A small network was trained on invented records. Each row is its activation on one of them, seen along a few directions.
Records have a field called ZAZUP. Each example row is followed by its value.
Other fields move the rows too, some of them a lot.
In the rows, zero is written as 500.
Strong random noise was added to every row along 7 fixed directions; ignore it. To show where, here is one row again and again, with new noise each time:
[439 511 578 552 623 392 658 528 424 621 580 557 395 426 527 532 418 611
 508 441 501 480 551 603 640 385 668 417 373 682 535]
[379 577 269 308 463 470 519 365 479 405 499 563 581 591 583 540 415 469
 437 688 564 436 549 475 488 522 488 631 586 357 372]
[627 560 517 547 518 612 519 637 508 520 521 391 445 499 339 299 623 489
 487 447 491 422 386 523 407 577 564 411 452 430 657]
[720 102 640 563 344 586 272 553 513 553 468 611 344 588 377 423 381 555
 628 434 556 614 648 460 371 742 251 597 548 469 462]
[422 498 389 427 546 382 648 439 494 521 532 512 605 466 575 599 438 523
 425 589 509 561 523 578 419 405 612 514 485 405 480]
[471 375 436 435 451 511 421 443 455 404 449 571 515 592 505 483 414 532
 483 575 555 486 569 446 507 586 494 587 581 446 372]
[406 366 322 449 475 251 448 380 525 563 545 691 611 483 768 863 389 571
 539 575 564 743 691 568 290 615 466 642 540 523 348]
[533 468 440 521 591 426 353 658 499 317 600 648 555 501 534 486 428 653
 510 443 473 639 341 439 451 859 508 479 508 564 390]
[533 382 570 593 368 606 242 457 405 622 402 590 216 634 491 483 567 518
 671 426 644 336 792 455 589 663 445 594 536 757 464]

[504 810 463 616 638 438 482 618 552 645 654 415 438 446 528 548 740 469
 598 381 542 416 459 571 437 636 597 386 352 750 690]  nuf
[487 515 433 451 442 489 600 419 445 278 335 485 689 422 543 534 547 538
 331 585 387 566 408 466 497 284 678 461 676 233 357]  gof
[489 868 402 481 571 608 481 630 514 498 595 386 466 521 466 336 690 416
 509 493 497 288 329 483 517 673 516 447 420 547 659]  bof
[630 388 560 508 446 473 615 549 496 650 527 528 461 381 461 544 431 555
 516 449 450 660 559 582 385 407 457 471 458 413 559]  kad
[330 450 371 473 469 444 649 244 541 456 265 271 815 512 621 687 686 326
 309 657 492 518 551 566 282 155 745 555 584 285 501]  siro
[481 624 598 511 430 508 600 392 467 708 497 554 276 439 553 568 490 456
 573 494 468 416 646 598 649 222 428 509 482 585 545]  gof
[495 584 509 408 567 437 572 519 499 289 634 717 465 453 497 450 210 597
 446 515 364 553 290 437 748 535 326 530 493 483 341]  siro
[515 528 554 596 601 449 744 440 637 646 485 216 630 392 446 562 667 349
 407 473 439 532 432 652 294 222 637 398 375 421 746]  siro
[543 322 550 593 362 689 390 433 442 558 239 242 548 615 401 407 789 374
 479 518 622 331 690 475 372 472 672 510 570 434 606]  bof
[468 212 685 589 539 466 565 534 481 479 452 519 524 468 474 488 351 594
 462 437 453 599 494 504 595 341 570 439 487 521 462]  mem
[480 486 556 693 423 572 339 507 345 456 255 428 453 544 518 513 818 533
 528 390 555 328 647 426 576 445 802 444 591 692 455]  nuf
[634 375 662 498 447 547 470 591 567 660 661 662 245 499 420 412 245 540
 645 430 480 550 523 526 574 568 126 541 418 530 564]  mem
[586 256 437 340 336 464 623 361 578 615 495 494 623 500 509 598 333 409
 461 675 517 658 644 565 238 394 246 665 554 109 496]  bof
[464 267 371 283 372 453 294 401 544 289 519 762 590 662 593 566 156 520
 525 659 539 685 501 342 493 729  98 761 678 340 182]  gunal
[486 468 605 494 617 418 535 533 541 678 669 578 351 457 519 559 295 536
 622 425 497 563 561 557 581 528 355 498 345 725 531]  kad
[464 712 291 342 460 438 404 395 598 621 652 568 447 591 632 628 486 382
 638 611 615 433 638 522 394 667 236 654 472 532 499]  nuf
[347 552 423 325 515 407 620 316 568 583 561 552 469 558 605 619 282 394
 524 626 529 454 565 505 607 297 265 651 495 488 424]  gunal
[421 377 639 601 623 435 525 578 446 471 528 549 445 491 494 477 391 602
 499 410 456 524 449 504 647 465 612 442 438 699 452]  tus
[419 375 434 510 472 446 457 467 555 440 435 499 651 515 601 618 492 493
 463 535 497 610 498 482 378 492 514 541 570 420 442]  mem
[553 544 508 423 287 587 596 274 454 722 378 491 337 492 511 556 556 394
 530 605 548 379 783 592 513 181 424 580 577 351 546]  gof
[681 211 687 499 564 496 565 653 529 538 661 570 427 476 309 311 216 619
 519 454 469 662 419 560 478 618 374 440 378 426 559]  tus
[497 308 453 463 601 457 374 561 550 282 501 480 731 539 496 502 409 558
 452 510 495 685 379 409 369 756 538 492 540 452 372]  kad
[425 398 504 524 388 486 466 332 398 653 337 519 420 559 594 635 582 498
 554 511 646 424 803 517 562 357 587 572 550 635 456]  gunal
[475 671 617 552 625 509 589 589 414 684 691 561 202 482 412 366 443 581
 592 404 564 320 550 585 775 545 565 401 316 822 627]  tus

Here are new rows. What is ZAZUP for each?
[410 382 567 585 626 427 371 520 525 480 529 529 440 561 546 539 427 537
 580 416 522 491 525 457 575 630 513 509 438 776 434]  tus
[669 215 657 811 435 523 224 625 466 748 376 422 440 462 510 638 821 573
 664 251 614 676 753 574 187 759 689 407 459 784 648]  kad
[516 436 399 511 247 607 216 352 485 596 345 489 436 671 532 590 697 350
 614 580 681 385 819 446 355 597 393 688 639 495 478]  nuf
[459 509 427 420 404 466 579 398 487 566 491 602 448 483 586 592 407 521
 508 560 521 481 632 522 546 373 421 567 541 425 450]  mem
[405 550 407 454 499 560 433 455 459 447 452 466 492 613 497 431 548 454
 480 574 571 352 531 464 536 545 582 549 532 525 477]  tus
[699 729 411 480 263 591 318 517 543 771 600 620 181 539 519 526 638 405
 746 465 580 389 701 529 364 686 111 632 493 542 621]  nuf
[478 425 478 599 525 504 495 504 474 567 406 330 587 518 488 509 722 484
 463 479 580 482 578 569 323 505 790 428 477 536 610]  tus
[417 383 455 488 531 336 594 458 460 439 518 618 581 439 584 641 344 609
 433 527 467 640 527 515 533 425 592 521 527 492 361]  tus
